A small network was shown many inputs. Here are its activations along a few directions, one row for each input.
Each table varies a few parts of the input and shows all the possible inputs, shuffled.
Descriptions start from the smaller parts, as in this example, which fits no table here: one of 6 places along a line, together with either a single point or one of 9 places along a line or (one of 2 separate values, together with one of 8 places around a ring).
Shared parts are said once, and a part with two or three values counts as separate values.
In the rows, zero is written as 128.

Other details of the inputs vary at random and push rows far along three fixed directions, the same in every table; ignore that.

Table:
r1: [101 151 130 158 113  94 116 112  97 146 152 155 156 154 134]
r2: [112  96 131 114 115 124 124 114 100 124 121 111 113 140 131]
r3: [152 121 136  92 137 174 135 161 176 106 111 100  94  86 112]
r4: [ 59 134 151 132  85 108 108 120  96 122 117 123 144 117 145]
r5: [121 117 135  83 109 165 118 159 129 121 121  92  94 101 127]
r6: [150 114 133 117 139 139 130 134 138 120 135 120 115 127 118]
r7: [119 102 143  85 108 157 123 153 140 107 126  92 100 103 126]
r8: [123 110 118 140 134 106 128 109  99 145 133 139 137 158 127]
r9: [ 96 218 159 178 129  98 120 137 145 131 124 174 187  96 138]
r10: [ 95 157 157 107 106 158 116 168 171 103 106 109 123  62 126]
r11: [170 127 107 152 160 125 149 116 151 134 119 147 139 137 117]
r12: [123 111 131  84 103 163 122 157 134 116 126  90  98 103 132]
r13: [173 139 126 128 164 154 142 145 186 116 125 127 114 100 109]
r14: [171 131 108 129 162 160 151 141 184 124 104 122 115  97 116]
r15: [ 56 135 145 130  82 110 107 123  98 127 115 125 146 118 142]
r16: [146 127 123 112 142 142 127 135 141 121 136 122 107 133 127]
r17: [ 88 203 144 187 121  99 120 128 151 135 103 173 189  93 134]
r18: [ 56 133 145 130  87 112 104 131  92 136 119 123 145 116 147]
r19: [152 187 128 170 158 116 130 126 168 126 133 165 155 124 128]
r20: [103 230 153 165 119 135 115 161 183 121 102 154 169  53 132]
r21: [151  93 106 145 145 110 138 103 108 144 144 133 132 167 130]
r22: [ 61 130 143 125  92 112 107 129  91 136 117 127 142 121 140]
r23: [133 124 118 141 121 108 128 111 105 141 152 143 139 163 130]
r24: [176 131 110 129 156 161 152 140 182 121  98 123 120  97 117]
r25: [ 68 146 158 117  98 111 107 140  86 133 137 129 140 122 144]
r26: [159 111 108 140 140 112 135 105 102 145 157 144 129 178 122]
r27: [125 110 119 142 135 109 126 110  97 148 134 135 135 154 131]
r28: [151  96 116 144 144 107 138  93 104 132 138 134 129 169 126]
r29: [146 124 115 116 132 143 135 133 137 131 135 123 111 131 119]
r30: [110  92 121 112 110 125 128 123 105 130 127 114 123 141 134]
r31: [124 114 133  83 106 165 120 158 129 118 121  92  96 102 128]
r32: [180 147 117 145 168 128 137 121 155 128 137 149 127 146 120]
r33: [126 110 119 143 127 106 129 100 101 135 130 138 139 158 128]
r34: [119 111 133 102 114 129 114 129 101 123 140 117 112 150 138]
r35: [110  96 124 112 112 126 124 116 101 129 121 113 116 142 128]
r36: [151 118 128 110 139 137 142 139 136 121 138 120 119 130 128]
r37: [177 140 122 142 171 122 148 125 142 135 142 147 132 144 119]
r38: [113  92 129 115 109 123 128 113 105 119 126 110 119 140 136]
r39: [181 142 114 146 162 126 141 119 159 123 142 148 132 148 125]
r40: [156 111 109 138 143 112 134 106 100 149 157 143 125 177 119]
r41: [150 101 117 120 142 140 142 118 140 119 119 113 107 129 122]
r42: [119 115 131  83 112 165 118 160 132 121 126  91  92  99 128]
r43: [145 161 121 171 142 114 142 112 163 125 110 158 162 118 124]
r44: [156 107 123 131 152 107 138 112  95 140 160 139 129 175 128]
r45: [107  96 122 113 114 126 124 117 104 129 125 113 114 141 129]
Each input here is: one of 5 places around a ring, together with either one of 4 places along a line or one of 5 separate values.
Question: The inputs of r13 and r7 match in every part but the place on the ring of 5. If r14 is changed in the same way as r13 into r7, which row does it become?
Answer: r21
Question: Which other rows does r31 become when the choice among 5 separate values takes its other values? List them by row number.
Answer: r6, r26, r34, r44
Question: Which other rows does r25 become when the choice among 5 separate values takes its other values? List them by row number.
Answer: r13, r16, r29, r42
Question: Which other rows does r38 become when the place on the ring of 5 takes its other values? List them by row number.
Answer: r2, r4, r28, r41
